Each row below holds a small network's activations on one input, seen along a few directions.
Each table varies a few parts of the input and shows all the possible inputs, shuffled.
A made-up example of a description, with smaller parts first: line(4) and (point or (values(2) and ring(5)) or ring(11)).
Shared parts are said once, and a part with two or three values counts as separate values.
In the rows, 128 means zero.

Other details of the inputs vary at random and push rows far along two fixed directions, the same in every table; ignore that.
These rows show it; all are for the same input, with only those details redrawn:
[ 84  41 147 212 116  65 134  95 146 174 218 132  27 118]
[145 113 101 125 146 127 162 112 120 139 137 132 136 126]
[113 124 159 132 135 133 120 139 141 132 132 138 113 137]

Table:
R1: [146 152 130 117 119 139 115 134 125 119 101 126 140 130]
R2: [132 143 134 120 120 128 111 139 134 121 115 122 139 137]
R3: [142 148 131 117 119 138 114 137 128 119 105 123 136 132]
R4: [127 142 137 115 126 147 124 133 124 110 111 130 140 123]
R5: [105 123 157 135 129 130 113 136 136 126 132 141 107 130]
R6: [100 126 156 137 126 126 112 137 136 123 132 145 107 123]
R7: [122 139 138 116 124 145 125 136 125 114 112 129 141 124]
R8: [109 123 159 134 134 134 114 135 140 130 132 136 110 133]
R9: [112 146 136 122 130 138 124 129 128 115 113 124 147 129]
R10: [147 122  89 130 126 113 145 113 122 136 131 112 139 125]
R11: [113 124 159 132 135 133 120 139 141 132 132 138 113 137]
R12: [160 117  96 124 141 114 151 118 124 147 133 126 133 135]
R13: [140 145 133 116 121 134 112 138 128 119 109 124 136 132]
R14: [123 126 154 134 129 122 103 140 144 138 128 130 108 141]
R15: [153 118  91 128 122 115 145 114 117 135 130 118 137 121]
R16: [138 117  96 127 127 125 156 109 113 126 136 124 140 114]
R17: [115 129 151 137 121 114 101 142 140 131 129 139 105 132]
R18: [140 117  97 128 127 127 156 108 112 129 132 125 137 111]
R19: [129 146 135 116 124 151 126 132 124 111 107 129 140 124]
R20: [144 121  97 134 126 130 154 102 110 126 130 126 133 110]
R21: [118 140 138 119 125 141 123 133 130 113 118 128 142 128]
R22: [112 143 137 122 126 139 121 132 128 119 118 128 144 130]
R23: [133 119  93 130 131 125 156 107 118 128 134 118 141 116]
R24: [131 139 136 121 117 128 111 143 133 123 117 124 136 135]
R25: [117 136 140 121 123 141 122 138 129 114 120 129 139 127]
R26: [145 124  88 130 126 111 142 110 119 139 133 116 144 127]
R27: [133 142 136 119 118 129 112 141 131 122 115 125 136 134]
R28: [148 131  84 127 131 119 136 123 109 133 154 110 139 116]
R29: [155 118  91 125 136 114 145 114 119 139 131 128 132 128]
R30: [125 148 132 124 125 125 113 135 133 124 112 118 142 138]
R31: [101 139 148 134 126 138 105 145 125 118 153 123 119 119]
R32: [137 144 135 117 118 132 114 140 129 124 109 125 135 131]
Q: What do these inputs look like to the network?
A: values(2) and (point or line(4) or line(11))
Q: Changing only the values(2) part turns R4 into R13. The same change can be made to R8. Which row results?
A: R14
Q: A walk changes only the line(4) part. It starts at R11 and steps to R8. List the rest of the walk in order.
A: R5, R6
Q: Change only the values(2) part in R15. List by row number the other rows that result.
A: R7

Table:
R33: [ 87 113 194 141 135 140 115 141 151 129 134 152  93 138]
R34: [138 135 132  98 152 160 158 128 126 118  98 149 155 132]
R35: [154 144 107  83 171 169 171 128 117 120 103 141 178 134]
R36: [171 112  60 136 122  95 148 105 110 147 152 106 134 120]
R37: [167 138 102  95 147 147 161 119 119 123  86 142 162 131]
R38: [ 82 126 180 148 105 133  97 141 138 113 136 134  97 119]
R39: [ 81 130 178 146 118 136  93 147 139 118 150 128  99 123]
R40: [169 130  63 123 129 103 141 116 110 142 140 109 149 125]
R41: [141 157 110 108 120 139 121 135 119 111 108 111 164 128]
R42: [170  82  50 164 114  72 162  81 110 163 170 106 106 112]
R43: [ 84 111 194 144 129 141 117 134 148 123 125 156  90 130]
R44: [ 78 131 176 146 117 133  93 150 139 120 152 126 103 124]
R45: [155 143 123  96 157 147 140 140 131 131 105 137 153 146]
R46: [171  91  53 156 117  79 158  88 110 159 164 105 114 114]
R47: [102 121 184 139 135 121  98 155 156 143 140 140  94 151]
R48: [ 86 111 194 143 132 140 116 136 150 126 128 156  91 135]
R49: [104 120 184 139 134 124  98 154 154 139 141 142  91 149]
R50: [125 158 113 103 140 154 132 139 111 108 124 125 166 118]
R51: [ 85 115 191 138 142 141 112 148 150 131 147 148  96 140]
R52: [107 139 165 146 107 105  69 156 148 135 141 118  98 143]
R53: [151 159  95  93 138 163 153 125 103 104 102 124 181 115]
R54: [107 120 187 142 130 124 101 148 155 141 130 145  88 149]
R55: [171 103  57 143 123  89 152  98 112 152 156 105 126 119]
R56: [106 116 187 141 124 122 102 146 156 137 124 148  87 146]
R57: [155 140 125  99 145 147 144 131 129 124  89 144 150 139]
R58: [124 158 113 104 140 154 132 137 112 107 122 123 166 118]
R59: [146 156  95  96 130 164 154 117 101  96  91 129 178 106]
R60: [139 132 102 130 109 121 132 114 119 121 117 113 142 119]
R61: [130 142 127  96 166 158 152 136 125 122 116 143 162 137]
R62: [131 151 118 106 129 157 137 130 112 104 109 127 161 115]
R63: [ 80 131 177 146 116 136  93 149 137 115 154 128 101 122]
R64: [144 157 113 111 115 139 124 129 120 112  97 114 161 128]
R65: [154 167  83  95 131 141 135 129 110 111  99 109 188 126]
R66: [131 143 127  96 166 158 152 138 124 123 118 145 161 136]
R67: [130  92  85 166  98  91 149  83 114 135 147 113 107 101]
R68: [146  42  59 205  99  39 157  66 117 179 209 105  59 103]
R69: [149 147 120  96 158 143 137 142 130 131 109 137 158 145]
R70: [133 140 129  96 163 159 154 137 127 124 114 142 161 138]
R71: [163  38  32 199 101  37 179  54 108 180 204 104  71  97]
R72: [ 94 134 173 152  98 118  83 142 145 124 131 118  99 132]
R73: [156 137  96 123 121 110 121 132 123 138 130 109 141 133]
R74: [ 99 124 181 139 138 120  96 156 154 142 143 144  94 149]
R75: [155 141 124  98 148 146 142 135 129 128  96 141 152 142]
R76: [154 167  83  94 131 141 135 131 109 111 101 111 188 126]
R77: [160 162  87  95 129 146 138 127 111 111  95 110 184 127]
R78: [139 158 109 107 121 136 121 136 121 115 107 110 167 130]
R79: [110 131 171 150  90 110  75 143 145 125 118 126  89 132]
R80: [153  40  47 203  99  40 168  56 112 176 202 108  63  98]
R81: [139 121  99 138 105 112 136 107 119 125 122 114 134 116]
R82: [ 81 127 180 150 106 136  97 137 137 111 134 135  96 116]
R83: [156 144 125  98 153 147 142 138 130 131 101 138 152 144]
R84: [ 82 130 179 148 114 136  95 144 138 118 145 129  98 122]
R85: [ 88 115 194 141 140 141 115 144 151 133 139 150  93 140]
R86: [ 92 130 174 154  90 117  84 135 144 116 120 124  97 127]
R87: [139 138 132  99 157 162 157 130 126 122 104 146 156 136]
Q: What do these inputs look like to the network?
A: ring(5) and line(11)
Q: Changing only the line(11) part turns R41 into R65. The same change can be made to R51. Which row results?
A: R61
Q: Change only the ring(5) part in R53. List by row number the other rows that result.
A: R42, R54, R64, R87
Q: Change only the ring(5) part in R34. List by row number the other rows that result.
A: R38, R56, R71, R81
